These are the activations of a small neural network, seen along a few directions. Each row is one input.
Each table varies a few parts of the input and shows all the possible inputs, shuffled.
A made-up example of a description, with smaller parts first: one of 2 separate values, together with either a single point or one of 11 places along a line or (one of 4 places along a line, together with one of 8 places around a ring).
Shared parts are said once, and a part with two or three values counts as separate values.
In the rows, 128 means zero.

Other details of the inputs vary at random and push rows far along two fixed directions, the same in every table; ignore that.

Rows:
R1: [149 140 129 184 147 150  97 111 147 140 143]
R2: [185  78 169  44 127  96 146  87  83 100 217]
R3: [140 114 130 192 154 152 114 117 142 129 144]
R4: [133 131 136 192 167 129 131 124 147 117 151]
R5: [107 141 100  87  98 134 134 148 133 146  82]
R6: [130 122 129 189 157 146 115 109 153 129 150]
R7: [142 135 135 187 145 151 107 112 142 157 146]
R8: [142 128 131 186 158 102 110 120 155 142 132]
R9: [151 120 132 190 155 107 109 128 144 142 125]
R10: [ 85 146 100  92 109 152 135 125 121 132  94]
R11: [187  73 160  32 117 117 131  86 102 119 225]
R12: [151 133 135 189 147 107  99 129 151 134 131]
R13: [ 81 141 120 104 105 141 158 157 105 108 103]
R14: [152 132 123 178 154 154 106 124 154 156 145]
R15: [ 98 142 117  92 119 125 154 173 122 115  88]
R16: [ 85 146 119  97 122 117 155 152 120 107  86]
R17: [194  89 169  34 100  88 125  69  99 146 204]
R18: [143 134 155 193 158 116 127 138 141 133 139]
R19: [ 89 146 114 101 107 139 148 156 111  91 101]
R20: [105 137 103  96  98 132 135 134 120 139  75]
R21: [ 94 145 102  92 101 127 136 126 131 139  80]
R22: [ 87 136 108  98  98 157 133 140 117 104 101]
R23: [ 80 131 114 102  96 158 142 141 112 120 104]
R24: [146 127 134 188 164 137 129 145 149 124 153]
R25: [ 96 150 123  98 111 121 145 160 115  98  86]
R26: [ 91 137 116  99  97 114 137 153 114 133  85]
R27: [154 124 129 182 155 110 108 141 158 149 133]
R28: [200  95 162  34 102  88 115  69 105 130 199]
R29: [149 128 126 186 154 151 106 110 140 149 138]
R30: [ 95 137 120 100 119 122 154 159 108 108  81]
Description of these inputs: one of 5 separate values, together with one of 6 places around a ring.
Changing only the choice among 5 separate values turns R19 into R13. The same change can be made to R1. Which row results? -> R7
Which other rows does R8 become when the place on the ring of 6 takes its other values? List them by row number. -> R4, R6, R10, R16, R21
Which other rows does R11 become when the choice among 5 separate values takes its other values? List them by row number. -> R3, R6, R22, R23
Which other rows does R9 become when the choice among 5 separate values takes its other values? List them by row number. -> R8, R12, R26, R27

Rows:
R31: [141 107 137  37 125  98 155 133 105  91 154]
R32: [108 150 105 123  98 161 118 146 127 139  88]
R33: [147 123 148 228 182 118 132 149 150 137 142]
R34: [105 129 110 106 100 110 122 127 124 133  85]
R35: [155 118 133 204 160 150 110 114 151 170 149]
R36: [114 135 100  92 117 120 129 142 141 136  94]
R37: [197 103 173 140 143 125 109 101 124 121 218]
R38: [148 117 154  46 104  97 146 141  90  96 151]
R39: [143 148 152 226 181 114 124 128 155 122 140]
R40: [ 82 152  76 135 121 171 127 153 148 135  66]
R41: [180 110 174 139 155 119 120  73 126 121 218]
R42: [135 123 135  35  98 127 134  82  98 130 153]
R43: [132 104 128  34 112 132 147 118 106  98 168]
R44: [ 92 133  99 129 104 151 118 123 124 131  83]
R45: [ 87 125 114 112 105 143 136 132 109 102 108]
R46: [ 93 166  98 146 101 138 119 174 143 145  51]
R47: [ 86 127 117 114 115 155 155 153 112 125 112]
R48: [100 136 109 125 115 126 137 153 133 159  81]
R49: [129 164 123 240 164 126 102 125 177 162 101]
R50: [189  89 174 148 159  79 119  93 119 106 199]
Changing only one part turns R44 into R35. The same change can be made to R34. Which row results? -> R48
Describe the family of inputs behind these rows. -> one of 4 places along a line, together with one of 5 separate values
Which other rows does R41 become when the choice among 5 separate values takes its other values? List them by row number. -> R37, R43, R45, R47
